These are the activations of a small neural network, seen along a few directions. Each row is one input.
In each table, some parts of the input vary, and every possible input appears once, in random order.
A made-up example of a description, with smaller parts first: one of 8 places around a ring, together with either a single point or one of 9 places along a line or (one of 3 separate values, together with one of 6 places along a line).
Shared parts are said once, and a part with two or three values counts as separate values.

Other details of the inputs shift rows strongly along three fixed directions, in all tables alike. That doesn't count.

Rows:
row 1: [ 21 -13  32   8 -10 -28  47 -40  11  -3 -18 -25  46]
row 2: [-30  -7  26  10   2  26  23 -13   0  -6  -2 -22  30]
row 3: [-34  10  23   3  21  36   1  24  -6   8  26  -3  -2]
row 4: [-41  -6  14   7  11  32 -12  21 -28 -12  22  -4  20]
row 5: [-30  -2  27   1  15  43  -5  29  -1   0  31  10  -1]
row 6: [ 28  -1  52  -4   7 -21  44 -30  22  12 -34 -14  19]
row 7: [-14  -1  17   6  19  16 -47   3 -20  -1  15   4  22]
row 8: [  8 -14  34  11   1 -10  27 -33   8   3 -11 -17  46]
row 9: [-20   2  41   1  36  27 -19  29 -10  23  44   3  27]
row 10: [  21    7  -35  -36  -60  -71   44  -41  -42   -5   -1  -26 -108]
row 11: [-25 -12  22  -3  27  41  -4  32   3  -8  34   1  -3]
row 12: [  86   18  -14   24    3  -47   62  -53   82   -8 -111   30   48]
row 13: [-11 -18  44   6   0 -15  32   2  49  11 -23 -19  17]
row 14: [-6 -7 27  7  8 13 36 12 -7 10 -4 -8 -3]
row 15: [-34 -24  14   4  13  37 -11  11  -9 -23  32 -11  10]
row 16: [  1 -24  16 -22  -7  19  47  -9  27   0 -21 -24  27]
row 17: [-21  -8   6 -20 -13  31   4  11  -3   9  11  -5   4]
row 18: [ 42  34 -81   6   9  -3 -69  33   9  -4  -5  49  16]
row 19: [ -5   4  -1 -15  11  13 -26  16 -10  25  23   3  26]
row 20: [ 19  -7  -4 -10 -41 -85  27 -77 -40  -7  11 -22 -85]
row 21: [ 52  40 -63  27  22 -11 -58  32  17 -14  -4  57   0]
row 22: [-35 -14  13  16  12  37 -13  22 -31  -2  20  -5  16]
row 23: [ 27  -4 -37  40  -9 -26 -15  -8  65 -26 -67  17  31]
row 24: [-10   1  31   0   8   9  40  10   0   0  -7  -6   7]
row 25: [ -46  -11   -2  -16  -31  -12  -28  -10  -74  -18   85  -19 -106]
row 26: [ 54  39 -86   2   4 -12 -80  14  11  -8 -34  53 -11]
row 27: [  29   30 -106   19    4   21  -73   49   -4   -8  -23   60  -17]
row 28: [  2  -2  14 -16 -20   4  63 -28  23  15 -40 -30  25]
row 29: [-28  -1  13 -26  18  20 -30  15 -22  32  31   1  22]
row 30: [   0   -8  -37  -30  -59  -86   -7  -24  -20    5   18  -25 -121]
Each input here is: one of 3 separate values, together with either a single point or one of 4 places along a line or one of 5 places along a line.
The inputs of row 4 and row 10 match in every part but the choice among 3 separate values. If row 7 is changed in the same way as row 4 into row 10, which row does it become?
> row 26
Change only the place on the line of 4 in row 26. List by row number the other rows that result.
> row 18, row 19, row 29

Rows:
row 31: [  7  14   3   5  14  -1 -34  14   0   3  20  23 -17]
row 32: [-18 -17  52 -22   2 -15  18   4  -6  26  20 -36   1]
row 33: [-32 -11  32 -18 -19  19  48  -1 -37  13   7 -27   1]
row 34: [ -6   4 -31  30 -12  -6 -19 -13 -15 -54   2   7 -21]
row 35: [  7  26 -20  13  24   5 -38   9 -19   1  28  29 -21]
row 36: [ -7   5 -36  -9  -1  30 -11  14 -17 -20  14  12 -12]
row 37: [ 24  18  -8  10   6 -15 -10 -17 -11  -1   9  14 -29]
row 38: [ 32   8 -22  13  29  -1 -25  22  53   1 -53  35  58]
row 39: [-38 -21  37 -28  -5  16  42   1   3  11   6 -34 -20]
row 40: [  4   7 -30 -10   4  -3 -57  10 -26   0  16  17  -2]
row 41: [-13 -10 -11  44  15  18 -23   7 -14 -34  15  18 -24]
row 42: [ 30   1  29  -9 -17 -43  36 -45 -27   4  11 -22 -55]
row 43: [  8  15 -24   0   6   2 -49   0 -28  -5  23  25  -6]
row 44: [ 17 -12  27 -20 -32 -73  65 -49   7  16  -8 -38 -41]
row 45: [ 38   3 -17  -8 -29 -59  33 -46 -26  -2  -4 -11 -34]
row 46: [ 25  14 -29  -1  -3 -21 -23  -4 -26  -6   5  11  -9]
row 47: [-37 -17  27 -26 -22  19  41  -6 -26  17   3 -39   2]
row 48: [-32  -9  28 -21  -5   6 -19 -11 -34  20  41 -22   4]
row 49: [ -5 -16  21  30  -8 -12  40 -21  54 -39 -49 -16  28]
row 50: [-26 -19  35  -7  22  59  36  30  56   4 -27  -8  77]
row 51: [  9   6   8 -16 -24 -47  36 -46 -31   4  17 -24 -31]
row 52: [-41 -18  57  -6  33  57 -25  27  20  32  12 -10  94]
row 53: [ 17   9 -28  -5 -14 -17 -37 -16 -13  -1   2   9 -11]
row 54: [  9   8 -27  -2  -9 -21 -38 -10   4   7   3   9 -20]
row 55: [-10  13 -47  -6   2  30 -26  15 -24 -18   9  19 -26]
row 56: [ 50  20 -10  17  -1 -35  31 -29  50  -4 -53  23  10]
row 57: [ 34   7 -47  -3 -55 -38  43 -31   1  -7 -59  -5 -35]
row 58: [ -7   8 -21  -2   7  24  -8  32   7 -15  16  18 -33]
row 59: [ 20 -21  47  -3 -11  15 105 -27  33  -6 -31 -31  29]
row 60: [-23 -11  30 -24  12   0  -6  -1 -49  14  42 -16   7]
row 61: [  1  28 -17  10  17  -7 -39  25  -3   2  30  26 -24]
row 62: [ 29 -10  66   2   3 -11  76 -49  25  12 -36 -25  41]
row 63: [-50 -14  17 -23 -10  25   7  20 -23  22  23 -28 -18]
row 64: [  3   2  12 -10   2   3 -18  -8 -30   3  20   1   6]
row 65: [ 16 -13  53  -9 -11 -15  72 -59  17  11 -36 -26  57]
row 66: [ 12   3  -3   9  19  26 -40  18  36  11 -28  18  66]
row 67: [-27   3  31  14  24  64  17  56  27  14 -24  17  62]
row 68: [-18   4   0  14  19  56  -2  57  45  11 -45  24  68]
row 69: [-49 -29  44   7 -19   6  23 -24 -17 -26  15 -48  11]
row 70: [  6  12 -17  -4  -3 -32 -17  -8   9   7   5  10 -31]
row 71: [ -4  -2   1 -13  -4  -4 -23   4 -26  12  17 -15  11]
row 72: [-16   3 -39 -12  -7  30 -22  11 -14  -8   0   3 -14]
row 73: [ 11   9 -22  20  28  26 -35  27  49  13 -34  26  87]
row 74: [-32 -26  24 -31 -19  24  40 -10 -16   4  16 -41   3]
row 75: [-40 -20  14  16 -13   1  -7  -6   2 -29  12 -27  -9]
row 76: [ 15  13  -8  14  22   3 -22  17 -21   6  25  17  -7]
row 77: [ 11  21 -33   9   1  12   4  14 -14  -9  -9  17 -43]
row 78: [-19  13 -37  -4   0  16 -29  40  -1   0   3  20 -37]
row 79: [  9  14 -35  -4 -11 -19 -30 -17 -13   2   5  11 -10]
row 80: [-14  -7  51 -15  20   3   8  -1 -39  16  43 -16 -11]
row 81: [ 20  20  -8  31  42  28 -23  38  49   4 -28  44  74]
row 82: [-35  -8  40 -18   7  -1 -15   5 -11  24  42 -16 -12]
row 83: [ 13  -1 -50  14   8  52 -27  43  56 -12 -33  31  57]
row 84: [-29 -24 -21  29  -4   9 -39   7  -1 -23   9   8 -16]
row 85: [ 24  -3   2   0 -10 -18  32 -30  23  10 -39 -12  55]
row 86: [-18   4 -47  -9  -3  25 -37  24  -2  -4   4  10 -32]
row 87: [ 38   4 -26   7  -3 -22  -9  -3  34   5 -46   5  31]
row 88: [ -1  16 -20  -1   9   1 -30  -5 -24   0  21  19   3]
row 89: [ 20  22 -36  14 -10   0  13  11 -12  -8 -22  19 -43]
row 90: [ 65  12 -12  16  11 -32  31 -27  27  -7 -57  16  17]
row 91: [-31  -5  22  29   4   6  -2   9   4 -38  18  -7 -19]
row 92: [-12  -2  41  -6  20   7   0  12 -38  17  45 -19  -8]
row 93: [ 23  -2   4 -17 -39 -61  50 -62  -5   7 -16 -36 -17]
row 94: [-24  -4  18  34  10  14   1   0 -11 -40  19 -11 -14]
row 95: [ -6  20 -25   2  12 -12 -47  24   3   6  24  18 -19]
row 96: [ 46  23 -50   2 -40 -53  41 -23  10 -19 -45  13 -92]
row 97: [-29  -5  -7  -9 -17  17   1  25 -10  17  -1  -9 -12]
row 98: [-58 -38  37  14   2  11  -4   7 -11 -11  35 -20 -21]
row 99: [ 43  -3 -33   2 -26 -13  45  -8  65 -20 -57  12   1]
row 100: [ -7  -7  44   0  28  30  -9  20  38  18 -17   4  73]
row 101: [-10   8 -20  -4   4  -5 -42   4  -1  14  17   9  -4]
row 102: [ 26  17 -14   6   6 -24 -22  15  -2   0   7  15 -30]
row 103: [ -6   8  23   0  11  -2 -15   5  -1  11  25   8 -14]
row 104: [  2  10  13   8  19   0  -1   5 -20  11  29   2  -3]
row 105: [ 27 -23  53   3  -9  19 114 -17  81  -4 -67 -18  72]
row 106: [ 69  20 -53   4 -36 -78  33 -60  -1 -16 -39  10 -38]
row 107: [ 15  -8 -35  54  12  25 -10  -7  35 -44 -55  40  61]
row 108: [  2   4 -25  -3  -1  -4 -38  10 -23   9  19   5   8]
row 109: [  5  14 -31   0  -1   8  -2  15   7 -15  -7  18 -52]
row 110: [-37  -5  26 -17   2  -3 -14   5 -18  27  44 -27   0]
row 111: [ 36  -1 -17  -2  -2 -20   5 -20  20   1 -50   4  49]
row 112: [ 38  21  -9  27  31  23 -33  27  51  -4 -40  49  57]
row 113: [ 15   3 -26 -10  -4 -26 -38  -1  -3   5  -2   9 -18]
row 114: [  4 -28 -18  19 -43 -40  25 -54  -9 -32 -21 -17 -39]
row 115: [-14 -14  60 -19  13 -14  27   0 -12  21  22 -23  -2]
row 116: [ 15   4 -33  -1  -8 -27 -31   4  -3  11   5   4 -16]
row 117: [-50 -30  44  23   6  15   5   8 -16 -15  40 -12 -25]
row 118: [-13   0 -48 -10  -6  23 -35  28   3  -9  14  10 -28]
row 119: [ 21   9 -26  -7 -14 -16 -39 -12 -17  -2   1   8 -12]
row 120: [ 32   4 -43   9  -6  30  14   7  30 -27 -36  27  39]
row 121: [  9  16 -10   1  20  -6 -46  26  -9   0  22  32 -24]
row 122: [ 23  15 -16   9   6 -24 -17  13  -2   4  11  20 -27]
row 123: [  0  14 -36   5  14  34 -20  29 -12 -21  21  22 -36]
row 124: [ 46  -3   1 -14 -24 -71  40 -45  25   0 -44 -10 -31]
row 125: [-33 -11  31 -21 -12  22  49  -6 -33  10   7 -31   0]
row 126: [ 16   7 -25   1   0 -30 -25  12   4   8   6  11 -24]
row 127: [-21  -9  34 -24   9   3  -7  -4 -47  11  41 -12   5]
row 128: [-23 -26  45 -28   1 -15  12  -8 -14  29  18 -37  12]
row 129: [-21   8  38  -2  20   7   5   4 -32  16  51 -15  -8]
row 130: [-37 -14  63  -7  36  45 -15  29  24  27  13  -5  75]
row 131: [-25 -11  41 -14   7  31  52  -6 -18   4  12 -31 -19]
row 132: [-35 -24  11 -27 -20  33  10  12 -25   4  43 -28  -5]
The inputs of row 117 and row 41 match in every part but one. If row 58 is changed in the same way as row 117 into row 41, which row does it become?
> row 123
What do these inputs look like to the network?
> one of 6 places around a ring, together with either one of 2 separate values or one of 5 places along a line or one of 10 places around a ring
Change only the choice among 2 separate values in row 69. List by row number the other rows that result.
> row 114
Change only the choice among 2 separate values in row 49. List by row number the other rows that result.
> row 98
Change only the place on the line of 5 in row 74. List by row number the other rows that result.
> row 47, row 57, row 72, row 132

Rows:
row 133: [-29   9   8   7  38  36 -57  46 -24   5  54  18   7]
row 134: [ 71  21 -58  28  -4 -23   1 -28  43 -27 -74  38  27]
row 135: [ -8 -11   5 -16 -26  -1  50 -11  -3  -4  -9 -24 -35]
row 136: [  6   9 -29 -19 -15 -15 -23  -2 -29   7  25   2 -42]
row 137: [  0  10 -21   3   2 -12 -35   4 -34  -7  28  10 -36]
row 138: [ 13   6 -21 -16 -20 -30  -1 -11 -22   8   6  -3 -42]
row 139: [  3  -2  27  -2   0 -15  21 -20  -7   3   3 -11  -4]
row 140: [ -7   2 -26   2  -4 -15 -42   6 -24  -4  23   7 -36]
row 141: [ -7 -24  41  -2 -27 -10  90 -39   4 -12 -19 -40 -16]
row 142: [ 59  31 -70  18   6 -12 -29  14  44  -8 -49  52  12]
row 143: [-53 -25  68 -11  24  47   0  18  -5  19  31 -27  70]
row 144: [  4 -11  23  -5 -11 -31  25 -22   5   4   0 -21 -18]
row 145: [ -4 -18  49  -6 -12 -24  51 -36  12  13 -13 -35  13]
row 146: [-26  15 -12 -11  18  26 -60  44 -29  18  47  18 -13]
row 147: [-22 -13  15  32  31  79  11  37  67 -15 -53  17 112]
The inputs of row 147 and row 141 match in every part but one. If row 144 is changed in the same way as row 147 into row 141, which row does it become?
> row 133
What do these inputs look like to the network?
> one of 3 separate values, together with either a single point or one of 4 places along a line
Change only the choice among 3 separate values in row 138. List by row number the other rows that result.
> row 137, row 140
Change only the choice among 3 separate values in row 139. List by row number the other rows that result.
> row 145, row 146
